A small network was shown many inputs. Here are its activations along a few directions, one row for each input.
Each table varies a few parts of the input and shows all the possible inputs, shuffled.
Descriptions start from the smaller parts, as in this example, which fits no table here: one of 3 separate values, together with either a single point or one of 11 places along a line or (one of 6 places along a line, together with one of 8 places around a ring).
Shared parts are said once, and a part with two or three values counts as separate values.
In the rows, zero is written as 128.

Other details of the inputs vary at random and push rows far along two fixed directions, the same in every table; ignore that.

Table:
row 1: [132 142  83  96 124 153 139 153 100 148 165 131 109]
row 2: [105 118 139 157 131 106 126 113 152 103 100 117 139]
row 3: [159 118 154 104 122 146 113 125 130 148 131 138 133]
row 4: [153 125 182 123 131 112 124 122 121 147 105 127 149]
row 5: [152 126 118 100 132 138 127 128 134 149 132 127 127]
row 6: [128 138  98 108 125 141 138 147 108 144 154 126 112]
row 7: [146 112 142 123 127 128 119 115 134 126 112 124 135]
row 8: [ 90 145  99 161 128 126 140 132 128  96 139 138 120]
row 9: [112 127 122 142 136 112 132 122 146 117 114 117 129]
row 10: [149 120 151 118 119 150 119 128 123 131 134 143 132]
row 11: [132 121 133 119 118 141 127 133 116 132 134 126 125]
row 12: [ 92 111 158 182 123 108 133  99 148  78  96 122 136]
row 13: [108 130  99 138 129 119 130 132 125 114 125 119 125]
row 14: [ 80 138  87 167 135 105 141 121 136  88 117 117 122]
row 15: [138 122 148 130 120 142 121 129 125 124 129 138 131]
row 16: [132 137  81 103 127 136 128 150 107 146 149 122 119]
row 17: [114 135 126 140 132 120 130 124 139 125 132 131 124]
row 18: [ 64 150  78 168 129 112 136 140 128  97 142 129 122]
row 19: [124 128 141 143 127 132 131 124 133 112 125 139 126]
row 20: [162 126 151 106 126 146 123 132 124 149 141 140 123]
row 21: [123 136 100 118 136 124 135 137 132 140 135 120 122]
row 22: [137 122 129 113 119 146 128 133 114 134 138 129 125]
row 23: [133 117 149 129 122 129 126 123 127 127 125 125 129]
row 24: [107 133 162 165 132  93 131 117 128 110  94 123 149]
row 25: [128 123 123 128 129 124 124 121 139 126 122 123 135]
row 26: [ 68 167  36 142 133 128 143 156 112 114 168 131 107]
row 27: [156 111 159 114 135 126 122 111 149 139 107 123 136]
row 28: [147 116 133 115 126 132 120 125 127 133 118 124 131]
row 29: [137 121 159 136 123 133 122 123 133 124 128 139 132]
row 30: [170 121 158 102 125 151 123 130 125 152 136 142 125]
row 31: [149 115 168 123 129 132 119 112 145 135 114 133 132]
row 32: [155 107 188 133 121 137 117 113 139 124 111 139 138]
row 33: [144 130 108 103 130 134 128 138 117 146 134 121 121]
row 34: [122 122 148 140 125 126 119 119 140 119 119 132 134]
row 35: [124 144  86 105 124 147 139 153 102 143 160 128 110]
row 36: [123 131 107 118 121 140 132 143 109 135 147 125 119]
row 37: [157 109 168 125 134 116 122 107 145 132 100 119 133]
row 38: [125 138  85 113 129 129 128 146 112 139 146 122 120]
row 39: [ 92 150 115 156 134 101 139 135 112 113 119 125 140]
row 40: [157 136 159 106 132 119 124 134 110 162 126 129 143]
row 41: [135 146  95 106 125 154 133 154 106 144 163 141 114]
row 42: [120 114 160 155 139 100 129 102 164 111  94 118 136]
row 43: [153 138 107  90 129 154 125 139 118 159 157 139 119]
row 44: [ 72 125 119 185 134  92 134 110 157  77  97 116 137]
row 45: [ 50 141  84 195 135  88 145 119 141  65 107 114 122]
row 46: [126 138 106 122 120 149 127 142 112 129 153 141 124]
row 47: [151 113 168 122 127 129 129 115 135 135 118 126 127]
row 48: [115 118 147 154 127 120 135 107 140 102 111 125 128]
row 49: [133 146  68  95 131 138 135 154 105 154 157 121 111]
row 50: [142 107 166 133 130 116 118 111 151 127 100 121 142]
row 51: [146 115 150 120 130 121 119 119 142 138 115 120 137]
row 52: [152 146 123  96 129 134 129 146  95 165 142 133 139]
row 53: [107 149  85 125 132 132 134 145 122 134 154 132 115]
row 54: [163 116 155 103 124 146 114 121 132 149 131 139 135]
row 55: [148 112 175 128 129 126 114 110 147 133 115 134 138]
Description of these inputs: one of 5 places along a line, together with either a single point or (one of 2 separate values, together with one of 5 places around a ring).
Q: Changing only the place on the line of 5 turns row 26 into row 31. The same change can be made to row 44. Which row results?
A: row 2
Q: Changing only the place on the line of 5 turns row 37 into row 45. The same change can be made to row 29. Which row results?
A: row 10
Q: Start at row 41 and move only the place on the ring of 5, one step at a time. The first step leads to row 35. Which rows follow, in order?
A: row 33, row 9, row 31
Q: Change only the choice among 2 separate values in row 53. List by row number the other rows that result.
A: row 18
Q: Change only the place on the line of 5 in row 42. List by row number the other rows that result.
A: row 5, row 9, row 21, row 27

Table:
row 56: [111 138  78 112 118 156 135 145 103 123 173 133 109]
row 57: [168 108 178 109 134 116 129 115 151 154 104 111 138]
row 58: [103 143  88 124 116 151 136 141 111 115 159 134 114]
row 59: [189  89 186 105 122 159 110 106 147 139 115 141 123]
row 60: [134 156  81  99 132 147 132 151 117 161 187 142 107]
row 61: [150 125 118 107 110 166 125 153  91 144 160 143 127]
row 62: [143 131 159 127 118 135 115 135 125 133 126 148 137]
row 63: [162 102 198 119 131 116 110 102 140 135  82 118 156]
row 64: [ 63 131 112 190 143  76 144  99 164  87  89 108 136]
row 65: [171  93 197 118 132 113 118 107 160 138  86 111 149]
row 66: [156 114 155 114 132 116 128 116 133 147 110 109 125]
row 67: [149 122 154 113 137 116 117 122 126 145 111 111 133]
row 68: [151 133 133 108 119 144 116 148 106 152 154 150 127]
row 69: [ 60  93 211 245 122  78 139  55 186  24  56 118 140]
row 70: [ 76 152 134 202 146  75 161 105 139  75  89 122 134]
row 71: [156 120 185 123 122 138 111 127 130 138 118 146 142]
row 72: [130 133 101 121 139 121 135 130 140 144 129 110 127]
row 73: [177  96 168 101 126 161 115 115 141 138 125 140 119]
row 74: [177  92 212 112 135 114 117 103 162 145  84 112 150]
row 75: [140 117 163 131 114 149 123 129 115 124 126 139 137]
row 76: [150 143 120 115 140 127 139 135 104 138 127 133 130]
row 77: [ 93 126 152 171 119 123 132 120 127  91 117 133 139]
row 78: [153 151 125 104 143 129 143 138 103 148 133 134 130]
row 79: [159 106 158 115 140 122 117 109 158 142 102 113 146]
row 80: [ 92 150  75 130 135 110 145 135 121 136 137 120 133]
row 81: [147 120 125 111 130 122 121 131 119 141 119 112 122]
row 82: [137 130 122 115 127 155 135 131 136 137 141 139 108]
row 83: [154 111 170 103 135 117 116 110 138 152  99 124 153]
row 84: [ 49 159  77 181 138  80 148 131 122  96 121 103 114]
row 85: [129 141 143 123 125 138 124 143 120 139 141 145 132]
row 86: [132 152  93  90 127 154 125 170  92 165 184 147 119]
row 87: [156 109 191 116 134 115 112 106 139 138  89 117 153]
row 88: [157  99 185 125 112 152 118 104 140 111 109 135 137]
row 89: [152 112 145 117 128 119 126 128 142 140 111 115 139]
row 90: [ 93 136  69 140 126 105 143 146 118 113 132 112 113]
row 91: [146 124 136 111 127 123 116 127 118 142 111 123 144]
row 92: [ 75 144  55 157 140 107 136 138 135 102 130 108 127]
row 93: [ 76 120 120 184 141  82 130  98 162  82  81 111 143]
row 94: [ 89 142  65 137 134 144 141 145 126 107 162 134  99]
row 95: [134 137 108 121 129 136 119 134 130 134 158 143 122]
row 96: [140 130 150 131 129 133 115 119 148 128 130 142 131]
row 97: [122 131 112 127 116 154 131 150  94 128 157 138 123]
row 98: [151 143  93  90 131 156 118 149 117 158 179 144 117]
row 99: [115 134 115 127 115 146 139 127 121 120 145 132 116]
row 100: [136 155  76  89 134 155 125 158 113 160 191 144 114]
row 101: [158 127 154 120 125 139 110 117 149 137 130 146 135]
row 102: [124 125 128 130 129 147 129 124 145 117 129 138 115]
row 103: [142 113 129 113 129 115 129 129 129 133 117 111 124]
row 104: [141 140 115  99 125 151 120 160  97 157 167 146 122]
row 105: [151 116 138 107 127 121 117 121 129 149 109 127 148]
row 106: [156 110 153 106 140 119 116 106 149 150 102 119 143]
row 107: [102 146  47 111 114 162 138 160  90 120 185 134 104]
row 108: [135 143 117 102 133 123 130 135 111 159 133 118 134]
row 109: [165 117 151 109 126 120 111 123 118 152 109 115 128]
row 110: [159 105 160 114 129 151 127 113 145 137 129 137 113]
row 111: [147 120 186 136 133 128 113 102 166 125 113 142 142]
row 112: [ 99 147  64 129 109 152 138 149 103 108 164 137 110]
row 113: [ 61 131 102 202 131  77 139 116 141  65  91 105 125]
row 114: [151 109 151 107 132 116 128 123 135 141 112 113 130]
row 115: [108 140  59 123 132 120 128 138 122 133 135 121 126]
row 116: [141 124 149 124 116 149 134 133 108 140 145 137 126]
row 117: [172 109 164  91 132 127 112 115 133 161 105 125 153]
row 118: [ 21 140 114 243 116  90 145 118 136  32 100 127 133]
row 119: [158 114 123 112 132 128 118 122 142 146 115 116 136]
row 120: [139 120 129 127 121 151 124 127 139 119 126 142 113]
row 121: [125 166  60 118 136 130 148 157  88 134 152 135 121]
row 122: [ 80 122 149 186 121 116 136 116 128  81 117 130 135]
row 123: [124 142 139 136 131 127 129 123 148 131 137 141 126]
row 124: [100 150  76 130 135 114 130 148 105 128 138 110 119]
row 125: [ 47 160  80 185 120 117 153 145 111  88 149 130 118]
row 126: [118 137  91 112 130 114 147 144 119 143 141 111 113]
row 127: [141 119 133 119 125 156 126 125 139 123 127 140 113]
row 128: [119 124 126 134 136 107 130 124 133 120 112 107 125]
row 129: [ 93 132 162 174 129 104 133 120 139 105 117 138 133]
row 130: [136 132  75  96 110 170 129 152  93 136 176 138 107]
row 131: [113 156 112 123 124 136 134 154 108 148 158 146 122]
Q: Describe the family of inputs behind these rows.
A: one of 4 places along a line, together with either a single point or one of 8 places around a ring or (one of 2 separate values, together with one of 5 places around a ring)
Q: Changing only the place on the line of 4 turns row 81 into row 113. The same change can be made to row 104. Which row results?
A: row 68
Q: Changing only the place on the line of 4 turns row 78 into row 121. The same change can be made to row 106. Which row results?
A: row 115
Q: Change only the choice among 2 separate values in row 116. List by row number the other rows that result.
A: row 125
Q: Change only the place on the line of 4 in row 120. List by row number the other rows that result.
A: row 82, row 102, row 127
Q: Change only the choice among 2 separate values in row 73. List by row number the other rows that result.
A: row 127
Q: Change only the place on the ring of 5 in row 59. List by row number the other rows that result.
A: row 61, row 68, row 95, row 130

Table:
row 132: [ 45 129 124 203 116 115 126 129 161  73 139 148 140]
row 133: [185 107 101  73 119 169 105 140 107 151 136 135 137]
row 134: [146 153 133 129 134 129 122 144  98 137 120 148 146]
row 135: [107 182  56  97 126 176 129 172 103 155 222 166  96]
row 136: [143 142 144 108 117 155 154 139  89 143 146 139 121]
row 137: [ 43 126 113 218 120 101 166  99 148  33  86 108 116]
row 138: [171 115 149 133 144 109 115 110 129 126  91 124 129]
row 139: [119 130  91 132 129 109 135 153 117 127 139 102 112]
row 140: [ 72 161  59 153 123 129 132 148 100  94 156 148 146]
row 141: [176  72 208 120 113 150  90  95 174 122 112 134 144]
row 142: [190 117 150  91 131 163 131 118 141 149 136 143 107]
row 143: [176 101 190  77 112 145 117 129  87 174 142 120 134]
row 144: [ 81 127  95 158 125 144 127 127 152  96 144 137  98]
row 145: [153  98 169 113 157  61 122  73 195 147  37  74 159]
row 146: [185 130 163  65 160  94 115 113 145 210  95 107 165]
row 147: [137  75 196 143 116 121 122 100 140  99  73  99 138]
row 148: [ 53 148 125 202 130  66 132 139 128  95 113 111 130]
row 149: [123 191  40  89 134 167 163 176  90 173 220 160  86]
Q: Describe the family of inputs behind these rows.
A: one of 2 separate values, together with either a single point or one of 8 places around a ring
Q: Changing only the choice among 2 separate values turns row 135 into row 144. The same change can be made to row 132. Which row results?
A: row 141
Q: Change only the choice among 2 separate values in row 143. List by row number the other rows that result.
A: row 147
